array([-368,  725, -401, -802]) Out: 725
array([3842, 8897, 6693, 5648, 2300, 8121, 8593]) Out: 2300
array([4957, 1991, 6492, 7207, 7908, 6792, 6020]) Out: 7908
array([14, 35, 91, 92]) Out: 35
array([-597,  210,  500,  433]) Out: 210
array([8449, 2132, 7666, 6380]) Out: 2132
---
[[ -5 -20  19  18  -6  51  12]
 [ 32  45  52 -56  68  41  65]
 [ 10 -29   4  15   5  39  18]]: -56

[ 23  51  80 -50  25]: 80

[[-51 -29  22  10  48   8 -40]
 [-72 -45  57  28  63 -26 -55]
 [-74 -10  20  -6  32  17 -16]]: 28

[-60  13  19 -13   7]: 19

[[ 40   3 -27  43  10   2 -12]
 [ 41   3 -28  41  14   5  -8]
 [ 19 -48   4 -64  -3 -13   8]]: 41

[25 14 45 56 82]: 45

[-34 -35   5  -4  43   5 -64]: -4

[ 6 -7 18 67  2]: 18

[[ 12  51   0  -3  70  62 -13]
 [  2  -7   0   0   6   3   1]
 [  1   2   0   0  -6   3   7]]: 0
---
((191, 253, 92, 100), (8, 78, 106, 180)) --> 78
(-771, 822, -421, -709, 933, 394, 442) --> -709
((123, -797, -532, -843), (266, -362, -869, 937)) --> -843
(11, 66, 74, 57, 194) --> 57
(80, 73, 77, 42, 85, 22, 99) --> 42
(32, 15, -31, -30) --> -30
((216, 11, 200, 49), (133, 166, 189, 186)) --> 49
---
[-56 -21  59 -54 -43] -43

[[-17  16  -2 -44  35]
 [  9 -21 -22 -22 -28]
 [ 33 -68 -38 -30  20]] -38

[ 48 -77  59  75] 59

[[-20   5 -61  46   0]
 [ 54 -14 -72  -6 -45]
 [ -5  49  35 -56 -30]] -56

[[ -9  10  -5 -75   4  22]
 [  5  -4   2   3  14  14]
 [ 10  47  11  42 -66 -18]] -18

[ 58 -79  -8  -2  21] -2

[ 26 -34 -67  -7 -57 -24] -34

[[ -3 -45  65  23]
 [-15  30 -44   4]] -15

[[  7 -17 -24  82   6 -25  68]
 [ 56 -30  65  15 -33   1  57]] -25
---
 23   -7   21   -5  -25
 -5    4    3  -35   33
 27  -14   31  -25  -14
gives 21

149  177  172  171  117  172
 78  187  206  126   63  224
232  132  217  233  226  194
gives 172

4086  9386  4075  4651  4884
3365  4912  3039  4412  4345
3866  6324  4399  5549  5995
gives 4075

6854  7406  3556  6405  8283  3185  4953
5547  9110  9695  6959  6359  9275  4831
5327  9377  9715  7298  7674  4328  7793
gives 3556

42  16  84  48  47  37  64
93  73  68  74  29  86  69
71  71  37  43  51  88  29
gives 84

784  252  254  343  406  203  379
155  640  650  497  570  533  549
404  588  572  629  448  791  514
gives 254

130  513  406  847  255  889
589  701  451  681  302  777
725  544  574  419  569  409
gives 406
---
array([[ -18.3, -150.3,  217.1,  133.8,  158.3,   81.5,   37.4],
       [  85.1,  159.9,  -78.0,  -81.0,   36.1,    3.3,  -16.8]])
133.8

array([[  2.70,   3.22,  -0.73,   6.23,   1.08,   5.52],
       [ -9.79,  14.87,  10.66,  -9.02, -13.51,   2.26],
       [-10.24,  20.49,  14.65,  -2.96, -16.64,  -5.37]])
6.23

array([[ 0.01,  0.05,  0.00,  0.08,  0.00,  0.09,  0.02],
       [ 0.03, -0.15, -0.05, -0.07, -0.18, -0.03,  0.05],
       [-0.04,  0.05,  0.16,  0.17,  0.07,  0.04,  0.16]])
0.08

array([[-0.11,  0.00, -0.02, -0.09],
       [-0.21, -0.05,  0.16, -0.21],
       [-0.05,  0.05,  0.01, -0.01]])
-0.09

array([[-211.39,   48.63, -111.73,  140.89,  -21.32,   33.03],
       [-201.10,   74.55,  -97.54,  135.57,  -47.18,   45.80]])
140.89

array([[ 0.2, -0.1,  1.2, -1.5,  1.1, -0.9,  1.0],
       [ 0.2, -0.4,  1.2,  0.3, -1.0, -0.2, -0.4],
       [ 0.0,  1.4, -0.7, -0.2,  0.0, -0.9,  0.0]])
-1.5
---
[[-59  36 -46   4 -54 -37]
 [ 71 -17  68  19 -11  13]] -> 19

[[-72 -11  54 -32   2   7  33]
 [-22 -53 -28 -26  24 -46 -36]
 [ -4   6  -1   0 -19 -24   8]] -> -19

[-74   0  53  38  57  12  18] -> 57

[-61  47  32 -79 -57] -> 32

[[ 20  29  -4  -5  42]
 [-24 -68 -28 -21 -78]
 [-18   2 -11  23 -15]] -> -11

[-10 -40  76 -59  12  16] -> -59

[82 -7 19  0] -> -7
---
[[ 30  23 -13 -12  13  29]
 [-15 -40  52  36 -50 -50]
 [ 60   3  11  24  17  -8]]	30

[[-51 -43  15  72   2]
 [-39 -23  18  30  -6]]	-51

[[ 13  74 -22  31]
 [-13 -73  21 -30]
 [ 14   0   0  34]]	13

[-42  11 -55  59  48 -30]	-42

[-29  75  36 -19 -28 -45  41]	-29

[[-81 -67  39  53  61]
 [ 10  23  27 -31 -33]
 [ 44   8 -24 -76 -49]]	-81

[[-13 -57 -50 -67 -82 -63]
 [ 31 -75   3 -20 -80 -15]]	-13

[[-27   7 -12  -6 -64 -28]
 [  7  45  31 -19 -25 -53]
 [ 20 -10  20   0 -12 -38]]	-27
---
[[232, 391, 81, 158, 766, 141, 280], [475, 268, 508, 508, 155, 497, 435], [369, 262, 81, 91, 642, 97, 373]] ⇒ 508
[[93, 4, 91, 75], [79, 4, 83, 75]] ⇒ 83
[[2858, 4719, 4016, 4111, 3343, 5424, 6416], [2418, 4747, 5338, 4286, 2664, 6559, 8709], [3089, 5641, 4345, 4760, 2401, 6379, 8225]] ⇒ 5338
[[219, 311, 256, 524, 387], [-445, 944, -531, 176, -548]] ⇒ -531
[[870, -368, 16, 845, -592, -37], [-421, -183, 312, -592, 693, 647]] ⇒ 312
[[148, 119, 150, 174, 169, 59], [147, 116, 149, 173, 167, 56], [152, 166, 112, 151, 217, 144]] ⇒ 149
[[-265, -384, 45, -891, -371, -534, 765], [70, -169, -181, -372, -498, -569, 331], [45, -266, -67, -201, -214, -359, 36]] ⇒ -181
---
[[-14.873, -3.888, -1.448, -2.302],
 [8.771, 16.447, 5.448, 0.383],
 [9.217, 6.197, 0.738, 2.094]] gives 0.383

[[0.088, 0.136, 0.158, 0.083, -0.142, -0.150],
 [-0.072, 0.120, -0.069, 0.216, 0.017, -0.183]] gives 0.120

[10.2, 12.5, 17.3, -11.4, 11.4] gives 10.2

[-5.0, 6.3, 12.0, -13.8, 14.4] gives -5.0

[[-0.05, -0.22, -0.03, 0.03, -0.21, 0.00, -0.16],
 [0.03, -0.20, 0.06, -0.05, 0.00, -0.10, 0.18],
 [0.12, 0.10, -0.03, -0.11, -0.03, 0.04, -0.01]] gives -0.03

[0.017, -0.029, 0.012, 0.107, -0.116, 0.003] gives -0.029
